Each row below is a small network's average activation on inputs in which a field has the value named, seen along a few directions.
Related values have similar rows: they may be neighbours, one step apart, or belong to one group.
In the rows, 500 means zero.
Random noise pushes rows far along 13 fixed directions. That doesn't count. These rows show it; they differ only by the noise:
591 649 490 680 416 571 544 637 503 463 513 453 571 413 417 556 482 348 542 519 621 501 529 577 450 525 621 570 441
666 477 462 536 714 575 595 488 574 662 676 687 699 371 485 530 582 596 639 464 396 508 638 313 341 579 414 261 489
599 434 297 545 560 565 481 543 600 529 516 561 375 597 515 541 382 528 401 372 456 522 539 424 558 433 459 360 478
581 400 562 423 482 556 288 620 510 664 381 484 500 461 420 414 675 459 527 542 383 557 372 654 409 676 469 548 576
343 605 675 512 432 507 401 561 484 537 550 557 714 364 381 506 544 508 492 513 736 498 609 520 344 322 433 779 556
503 417 276 725 790 618 295 310 544 559 416 465 238 378 504 568 368 591 470 268 413 517 593 563 525 669 579 471 558
463 700 517 367 640 626 318 696 447 595 515 607 200 468 437 592  21 405 316 389 639 517 343 602 458 413 541 570 556
259 592 582 549 710 548 337 466 448 537 487 599 482 348 515 617 450 582 433 405 501 346 521 626 453 413 589 565 570
336 684 795 461 429 467 562 706 410 474 501 471 656 330 501 639 530 374 571 645 645 422 434 568 406 355 608 613 557
554 525 446 378 431 465 598 443 700 414 666 606 663 714 591 458 616 426 357 523 543 451 719 299 584 276 482 452 335
370 464 728 480 574 523 588 695 485 630 445 420 575 297 514 630 431 505 580 475 554 499 374 423 405 405 429 462 616
560 673 476 499 628 529 389 511 336 632 624 838 573 461 261 470 359 695 542 608 548 452 450 692 344 552 539 541 437
433 318 535 280 488 317 295 326 702 638 355 532 608 631 463 389 757 658 469 665 502 615 533 593 547 395 550 655 529
526 399 323 586 417 627 304 668 440 517 425 528 289 600 418 467 407 527 331 331 438 476 416 591 514 491 348 522 545
523 516 490 713 384 437 623 615 591 497 421 385 662 359 454 633 610 479 646 571 625 576 577 492 447 398 610 538 561


Field ZAFED:
ribam: 587 695 407 616 525 396 833 519 580 660 516 407 452 394 426 374 337 584 406 498 412 396 450 387 356 644 585 536 477
rovi: 717 538 462 408 348 494 536 442 532 403 589 563 644 596 490 375 617 376 633 624 540 655 664 417 466 586 353 565 513
bofu: 477 513 620 454 423 417 753 539 497 542 303 337 500 727 381 287 435 507 338 663 416 322  70 702 704 640 673 541 196
kibod: 402 771 659 588 413 630 442 723 309 450 367 526 576 354 409 563 588 353 575 576 486 364 273 925 443 672 733 606 586
mozu: 577 588 443 636 592 626 475 348 341 430 567 497 454 392 468 552 390 402 568 433 570 529 587 624 542 651 638 523 507
reze: 436 643 512 472 459 344 534 459 396 664 592 631 602 355 378 355 500 751 458 546 425 385 508 520 264 493 488 671 578
vutu: 542 549 212 359 222 487 345 657 630 555 554 771 629 730 436 345 685 650 130 405 372 338 620 516 340 308 319 570 594
bekik: 463 705 279 516 605 393 504 364 389 419 572 627 334 638 438 416 276 604 252 451 422 277 447 669 568 494 740 571 352
savo: 532 507 753 414 570 520 613 440 574 635 583 465 607 379 505 484 307 401 654 497 726 667 460 351 473 515 434 465 394
zov: 510 618 505 360 383 348 573 566 421 500 577 602 525 441 540 543 546 658 617 706 388 484 438 454 361 463 554 373 588
vozoz: 539 646 601 408 420 464 384 528 424 508 490 656 502 617 380 425 383 440 593 685 631 676 303 768 583 539 543 536 420
puson: 519 421 710 500 319 579 496 714 625 578 451 404 853 476 481 414 904 318 521 512 477 465 476 523 428 493 406 553 462
mibup: 409 616 518 452 666 332 561 260 581 506 545 553 567 359 588 615 422 621 594 606 637 510 723 438 417 387 631 603 559
nir: 490 352 435 644 734 461 654 198 617 446 355 222 378 467 616 438 464 463 515 359 335 484 440 383 661 752 563 396 384
meted: 546 521 482 660 578 621 715 651 502 668 528 428 689 414 319 327 327 614 364 239 462 318 276 437 331 651 343 444 280
Each value of ZAFED is a pair of two hidden parts, and every pair occurs once (3 first parts, 5 second parts).
Q: meted and nir share the first part; meted and vutu share the second. Which value has the first part of vutu and the second part of nir?
A: rovi
Q: mibup and mozu share the first part; mibup and savo share the second. Which value has the first part of savo and the second part of mozu?
A: reze

Field TUN:
tifu: 414 763 671 440 712 740 425 529 402 504 629 693 571 478 498 459 342 319 339 339 483 263 394 690 518 571 554 503 336
bosen: 588 569 677 254 503 487 415 576 537 760 519 535 588 369 280 389 334 511 542 630 735 704 442 456 246 544 401 762 569
gagun: 529 710 848 393 557 401 355 263 669 622 396 268 763 105 510 379 901 208 764 740 521 662 560 673 298 918 878 793 575
kap: 613 619 486 612 494 484 796 515 411 492 702 599 688 515 433 431 516 544 507 573 439 301 516 410 441 563 533 376 264
niv: 554 613 628 794 816 683 364 439 584 748 385 423 614 269 300 480 409 412 592 413 598 479 329 893 483 809 825 588 241
fim: 300 447 638 227 705 401 321 277 507 621 487 666 615 503 500 448 623 731 485 578 475 483 538 584 458 441 493 615 609
pez: 389 480 506 306 621 234 598 353 677 743 408 455 450 293 602 427 506 744 480 535 303 525 518 271 297 533 457 509 775
sinob: 388 468 357 466 405 369 465 317 439 241 463 373 151 723 649 509 398 480 284 559 481 373 595 468 716 395 600 612 414
depat: 564 417 389 625 676 526 437 440 458 471 509 423 361 162 599 742 564 535 798 448 454 703 772 278 306 631 449 416 892
The values of TUN form a line.
Q: Name the neighbours of sinob, in listed order.
A: bosen, niv
Q: Name the neighbours of gagun, in listed order.
A: pez
